These are the activations of a small neural network, seen along a few directions. Each row is one input.
In each table, some parts of the input vary, and every possible input appears once, in random order.
Descriptions start from the smaller parts, as in this example, which fits no table here: one of 2 separate values, together with either a single point or one of 9 places along a line or (one of 6 places along a line, together with one of 8 places around a ring).
Shared parts are said once, and a part with two or three values counts as separate values.
In the rows, 128 means zero.

Other details of the inputs shift rows strongly along two fixed directions, in all tables alike. That doesn't count.

A family of inputs:
R1: [134 110 113 131 124 143 137 137 103 128 125 119 143 133]
R2: [146 123 123 139 131 142 132 127 130 115 130 130 143 115]
R3: [154 119 133 125 129 147 111 131 138 128 138 127 142 115]
R4: [122 105 132 123 126 137 135 111 134 139 138 128 130 139]
R5: [125 112 115 132 118 143 143 108 129 141 136 129 134 135]
R6: [101 104 185  89 153   6  13  44 106  69 104  91 137 174]
R7: [ 77 191 138 163  75  66 128 183 145 165  82 146  71 118]
R8: [154 130 117 136 120 146 116 132 134 133 134 129 143 109]
R9: [127 134 134 114 145 151 136 125 119 122 147 122 124 124]
R10: [118 117 117 123 134 138 122  94 133 134 119 124 137 142]
R11: [127  99 121 121 121 138 139 129 125 134 136 125 132 129]
R12: [138 137 108 132 141 146 152 132 128 121 144 124 133 128]
R13: [132 108 124 125 129 144 139 145 111 134 127 123 133 137]
R14: [139 126 121 121 147 146 149 134 131 124 146 126 125 128]
R15: [ 99 195 159 164  97  82 124 185 161 152  84 159  66 109]
R16: [143 127 116 122 134 138 143 125 128 115 132 135 145 124]
R17: [140 121 129 120 141 137 139 131 132 117 137 140 132 128]
R18: [128 147 119 124 138 155 148 130 116 132 143 126 132 118]
Each input here is: one of 2 separate values, together with either one of 4 places along a line or one of 5 places along a line.
- Changing only the choice among 2 separate values turns R12 into R14. The same change can be made to R1. Which row results? => R13
- Which other rows does R6 become when the choice among 2 separate values takes its other values? List them by row number. => R10
- Which other rows does R15 become when the place on the line of 5 takes its other values? List them by row number. => R3, R9, R14, R17

A family of inputs:
R19: [147 142 133 156  98 134 144 173 153 143 130 151 113  96]
R20: [ 78 182 124 138 118 107 132 117 154 156 101 138  87 133]
R21: [134 132 163 118 130  27  31 121  74  78 116  88 150 131]
R22: [ 88 146 135 121 129 150 151 143 128 165 122 127  93 140]
R23: [158  38 106 104 145 217 165  89 144 137 180 124 167 136]
R24: [172  97 127 123 138 180 118 137 113 121 150 119 162 105]
R25: [106 139 141 152  97 102 124 149 157 156  74 154  96 136]
R26: [127 187 117 136 140 138 144 135 145 129 129 139 109 106]
R27: [132 171 133 132 148 141 172 167 144 128 120 151  97 123]
R28: [129  92 137 114 144 142 124 107 148 130 118 136 128 152]
R29: [125 143 160 109 157  19  71 108  86  51 113 108 137 148]
R30: [200  68 110 105 176 224 163 116 136 103 169 133 176 122]
R31: [172  89  98 134 123 156 145 137 110 111 165 120 169 109]
R32: [142 150 142 141 115 138 148 172 163 143 142 151  99 105]
R33: [142 179 112 157 107 128 127 144 145 136 116 139 123  99]
R34: [125 178 164 135 120 116 108 179 143 146 114 138  89 109]
R35: [164 115 110 137 134 127 127 145 111 102 121 127 155 121]
R36: [143  57 115 126 115 163 138 101 136 137 149 127 157 131]
R37: [124  68 121  95 165 104 113  64  87  77 133 100 171 170]
R38: [170  87  90 105 165 224 172 125  81 107 185 104 184 117]
R39: [117  84 101 117 128 149 166 103 111 126 159 116 150 145]
R40: [ 89 138 133 129 118 120 163 135 147 157 132 139  89 142]
R41: [113  83 147 106 127  56  42  82  74  96 116  80 166 158]
R42: [125 154 122 138 119 107 155 158 118 116 146 132 117 116]
R43: [109 155 101 156  90 144 140 123 153 168 103 140 116 122]
R44: [114  91 104 109 140 176 151 109  91 133 147 105 154 144]
R45: [127 200 134 154 113 105 114 144 154 139 111 146 107 103]
R46: [140 165 147 155 111 100 120 175 152 130  89 156 102 111]
R47: [104 132 144 126 115 152 128 148 147 173 114 135  99 131]
R48: [138 112 171  91 165  43  75  85  98  55 163  97 141 143]
R49: [116 100 135 101 160 125 137  92 123 112 126 122 128 163]
R50: [133  93  85 145 115 176 167 138 130 153 110 138 144 137]
R51: [121 176 140 127 140 153 155 174 126 144 135 133  95 112]
R52: [ 92 173 127 150 100 108 116 117 159 166  97 144 100 128]
R53: [110 119 137 137 100 140 114 141 132 165 106 130 116 126]
R54: [101 155 119 127 120 133 129 100 152 154 117 139 114 133]
R55: [129 162 166 104 153  32  39  73 112  67 127 109 137 131]
R56: [108 113 111 149  86 109 137 141 130 153 118 130 123 133]
- What is each input in this table made of? => one of 2 separate values, together with either one of 4 places along a line or (one of 3 separate values, together with one of 5 places around a ring)
- Changing only the choice among 2 separate values turns R50 into R35. The same change can be made to R36. Which row results? => R19
- Which other rows does R35 become when the place on the ring of 5 takes its other values? List them by row number. => R27, R29, R30, R46
- Which other rows does R38 become when the choice among 2 separate values takes its other values? List them by row number. => R44
- Which other rows does R51 become when the choice among 3 separate values takes its other values? List them by row number. => R27, R48
- Which other rows does R55 become when the place on the line of 4 takes its other values? List them by row number. => R26, R33, R45

A family of inputs:
R57: [110 138 118 144 104 106 128 140 124 141 104 131 119 134]
R58: [128  98 144 120 127  79  92 107 114  99 124 115 143 143]
R59: [129 171 115 158  99 136 150 176 142 152 120 146 110  99]
R60: [114 177 145 137 125 108 134 164 136 136 114 140  93 121]
R61: [119 113 147 109 146  81 104 100 115  96 132 116 131 149]
R62: [120 182 127 143 118 140 163 172 142 150 122 147  95 108]
R63: [135  85  93 113 150 203 166  94 118 136 158 116 157 137]
R64: [106 132 134 136 103 116 114 132 139 154 109 134 113 130]
R65: [142 106 154 116 137  87  81 121 108  95 124 112 143 134]
R66: [110 113 149 105 143  93  89  83 117 112 129 109 129 151]
R67: [155 138  84 137 137 220 201 153 138 149 163 141 136 104]
R68: [162  88 111 106 165 201 163 123 118 117 163 123 158 125]
R69: [ 92 154 126 151  93 108 126 147 137 163  96 136 101 127]
R70: [120 183 122 147 120 145 153 148 167 156 111 156  96 114]
R71: [124  99 125 102 153 107 110  80  97  92 140 104 158 155]
R72: [126 147 153 136 117  78  92 147 121 116 111 127 119 124]
R73: [126 105 143 110 145 123 122 104 131 117 140 122 129 143]
R74: [175  87 100 123 139 196 152 124 114 118 163 120 172 112]
R75: [118 125 142 138 108 109 119 142 145 145 114 137 111 130]
R76: [150 119 126 130 131 124 100 103 137 114 125 127 148 124]
- Changing only one part turns R57 into R71. The same change can be made to R64. Which row results? => R66
- What is each input in this table made of? => one of 2 separate values, together with either a single point or one of 4 places along a line or one of 5 places around a ring
- Which other rows does R62 become when the place on the line of 4 takes its other values? List them by row number. => R60, R67, R68
- Which other rows does R67 become when the choice among 2 separate values takes its other values? List them by row number. => R59
